Each row below holds a small network's activations on one input, seen along a few directions.
Each table varies a few parts of the input and shows all the possible inputs, shuffled.
A made-up example of a description, with smaller parts first: line(6) and (point or ring(11) or (values(2) and ring(8))).
Shared parts are said once, and a part with two or three values counts as separate values.

Other details of the inputs vary at random and push rows far along three fixed directions, the same in every table; ignore that.

Rows:
row 1: [-41 -25 -17   7  16   6   0  10  33   5 -23]
row 2: [-43 -16 -10   6  24 -19   6   2  36  -3 -18]
row 3: [ 52   5  -1 -20 -19   5   5  42  35  16  31]
row 4: [ 33  40   7 -10   0   2  17 -27 -17  25 -21]
row 5: [ 40  17  -4  -4 -16  -3  -8  50  29  22  38]
row 6: [ 32  44   2 -12  -1  -8   9 -33 -13  19 -18]
row 7: [-42 -21 -22   5  15  -3  -7   3  37  -1 -20]
row 8: [  5 -35  25  20  -6  17 -14  34  -1 -69  33]
row 9: [-48 -29   1   0   9 -24   7   9  20  12 -19]
row 10: [  5 -50  29  -2   4   1 -28  28 -15 -49  47]
row 11: [ 22  35 -13 -14 -20   9  10 -24 -28  33 -10]
row 12: [-41 -31 -19  29   1 -10   2   5  26   8 -15]
row 13: [  3  16 -12   2   3 -25  15  26  40  46   5]
row 14: [-15  -5  -1  -6  13   7  -5 -59 -30 -10 -28]
row 15: [ 16   3 -26 -17 -10 -12   7  12  52  36  -2]
row 16: [  3 -38  33   4  11  -9 -22  38 -17 -55  41]
row 17: [ 28 -14  43  -7   6  33 -22 -20 -71 -74  27]
row 18: [ 31  21   1 -11 -26  -1  -3  53  28  21  36]
row 19: [-20  -6 -17   6  12  12  -4 -42 -46   0 -24]
row 20: [-25  14   3   9  26  11  11 -37 -34 -13 -32]
row 21: [-37  17   3   8  14   2   9 -34 -44  -6 -25]
row 22: [ 21  46  -7  10 -31   8  15 -24 -21  29 -12]
row 23: [-37 -26 -19  20   1  -9   2  -4  41  -6 -21]
row 24: [ 58  37  22 -22 -29   9   0  -9 -38  12  27]
Each input here is: line(4) and (point or ring(5)).
- Changing only the line(4) part turns row 20 into row 21. The same change can be made to row 1. Which row results? => row 18
- Which other rows does row 16 become when the line(4) part takes its other values? List them by row number. => row 4, row 6, row 9
- List by row number the other rows that have the line(4) part in common with row 2. => row 6, row 7, row 14, row 15, row 23

Rows:
row 25: [-18 -35 -11  -3   9 -10  -6   8  40  -6  -5]
row 26: [-38 -33 -18  10  -4  -5   9   6  48   8 -22]
row 27: [ 24 -22  25  -4   8  -7 -13  35   6 -41  38]
row 28: [ 43  18  19 -19 -11  14  -6  -6 -34  -2  19]
row 29: [  2 -34  16   0  11  -4 -19  21  13 -40  24]
row 30: [18 19 -8 -3 -3  6  0 21 20 16 13]
row 31: [-72 -43   2  -1  28  -7  -2 -27 -19 -15 -34]
row 32: [-40 -41  10   0  23   3  -5 -13 -29 -26 -12]
row 33: [  8  10   3  -1 -17 -19  16  32  48  22   9]
row 34: [ 13 -25  19  10 -11   3 -22  39  -5 -39  46]
row 35: [-21  -7  10  17   5  18  -3 -33 -34 -33 -20]
row 36: [ 30  28  14  -7  -5   3  -8  37  -5 -15  33]
row 37: [ 31  40   8  10  -9  13   1 -33 -66  -2   2]
row 38: [ 15  -6 -19 -24 -17 -12  10  26  57  55   2]
row 39: [ -9  15  -5  12   0   0  19 -25  -4  18 -31]
row 40: [ 15  44 -31  -5  -5  14   8 -23  -4  35 -21]
row 41: [ 17  27   8  -9   5  -8   2 -23 -15   3  -5]
row 42: [ 19  22 -12   4 -18  12  -2 -23 -28   8  -2]
row 43: [-18  18 -20   4  -9 -21  17 -10  20  53 -21]
row 44: [-20   7  -9   9  19   7   4  -7 -12   0 -13]
- What do these inputs look like to the network? => line(4) and values(5)
- Changing only the values(5) part turns row 29 into row 30. The same change can be made to row 27. Which row results? => row 44
- Which other rows does row 31 become when the line(4) part takes its other values? List them by row number. => row 28, row 32, row 38
- Which other rows does row 36 become when the values(5) part takes its other values? List them by row number. => row 31, row 33, row 41, row 43

Rows:
row 45: [ 15  44 -35  11 -18  10  15 -23  24  47 -29]
row 46: [ 49  19  16  -7 -23  18 -15 -17 -46 -18  18]
row 47: [ 21  -4  27  -5   0  -7 -14  23  -7 -43  41]
row 48: [-23 -44 -14  -2  15  -3 -11  23  45  -2  -2]
row 49: [-43 -22  -8  -2  11 -21  12   3  44  26 -35]
row 50: [ 28  65 -21  14 -14  -9  21  -9  18  49 -13]
row 51: [-41 -32 -11   5  13 -34   6  12  54  21 -21]
row 52: [ 21 -21  19  -7   2  17 -26  15 -14 -55  38]
row 53: [-38 -21  -7  -6  10 -11   3  16  29  18  -7]
row 54: [ -4   0   0  -3   2   1   4 -25 -14  -7 -20]
row 55: [ 22  12   0 -16  -8  -9   6  45  36  37  20]
row 56: [ 14   9  20   7  12   3  -2 -22 -37 -24   5]
row 57: [-21  12 -22  24  -6 -15  10  14  30  29  -8]
row 58: [  3 -13 -11 -13   0 -12   6  30  49  15  12]
row 59: [-43 -43  -5   9  14  -1   5 -12  -4  -8 -20]
row 60: [ 20  28  11  -5   0   4  16 -18 -12  20 -13]
row 61: [-30 -52   4   5   9  -1 -16   4  16 -34  -5]
row 62: [-39 -35  13   7  14  -1   2   3  -3 -12  -8]
row 63: [ 24  -9  -6 -14 -16  -2  -7  34  39  19  30]
row 64: [-23 -10  -2   3   4  19 -12 -53 -50 -25 -20]
row 65: [ 11   2  24  15 -14  14 -11  52  -7 -44  44]
row 66: [-29 -11 -12  10  10 -22  15 -13  19  39 -25]
row 67: [-22 -52  12   1   7   4 -22  13  10 -55  19]
row 68: [ -2 -30  14  -8   0  -2 -10  25   8 -45  26]
row 69: [-53 -33  -1  -2  25  -7  -1   6  22 -10 -16]
row 70: [ 45  75  -3   3 -21  11  19   0   0  33  -2]
row 71: [  3  -4  27  -9   4   5  -8  10 -17 -41  20]
row 72: [ 15  19  -3 -13   4  -6   9  19  26  31  -2]
row 73: [ 38  -2  -7 -13 -16   1  -8  40  32  22  30]
row 74: [ 12  16 -10  -8  -6 -21   5  15  27  41  11]
row 75: [ 36  37   6  -4 -14 -10   5 -13 -21  23   3]
row 76: [ 30  22 -11  -4 -16   7  12 -27  -1  46 -13]
row 77: [-27   4 -30  -2  11   0  14 -31  -5  40 -42]
row 78: [ 22  27  24  -6  -8  13  -2 -22 -55 -14   2]
row 79: [  1 -21   3  -9 -12  -9  -3  28  18  -6  21]
row 80: [-33 -18  -1  10  22  12   8 -49 -36 -19 -37]
row 81: [ 23  18  20   2  18  12 -16 -17 -60 -42  13]
row 82: [ 13   4  -9  12 -23   3   3  44  28   0  26]
row 83: [ 20   8  -7  15 -24  17  -9  20   8  -6  23]
row 84: [  6 -43  12   1   1   1 -10  29  29 -25  22]
row 85: [ 47  52   1 -12  -5  -7   6 -10  -8  26  10]
row 86: [ 17  16  12  -3  -6  -6  -5  -5 -27 -10  18]
row 87: [-10  -6   7   2   0  10  -4 -34 -52 -26 -16]
row 88: [-42  -6 -19   2  15   7   4 -51 -35   5 -39]
row 89: [-11   1  -8  -1  18  11   1 -28 -30 -11 -24]
row 90: [ 34  27   3  11 -17  18   0  18 -11 -29  23]
row 91: [-40   8 -10  -3   7  -2  12 -40 -17  25 -42]
row 92: [-15   7  -3   7  19   0  -6 -27 -40  -1 -15]
- Changing only one part turns row 66 into row 56. The same change can be made to row 92. Which row results? => row 81
- Changing only one part turns row 85 into row 74. The same change can be made to row 51. Which row results? => row 75
- What do these inputs look like to the network? => values(2) and line(4) and (point or line(5))
- List by row number the other rows that have the values(2) part and the line(4) part in common with row 67. => row 45, row 48, row 52, row 61, row 84
- Which other rows does row 55 become when the values(2) part takes its other values? List them by row number. => row 72
- Which other rows does row 53 become when the line(4) part takes its other values? List them by row number. => row 63, row 74, row 88
- Which other rows does row 59 become when the values(2) part takes its other values? List them by row number. => row 80
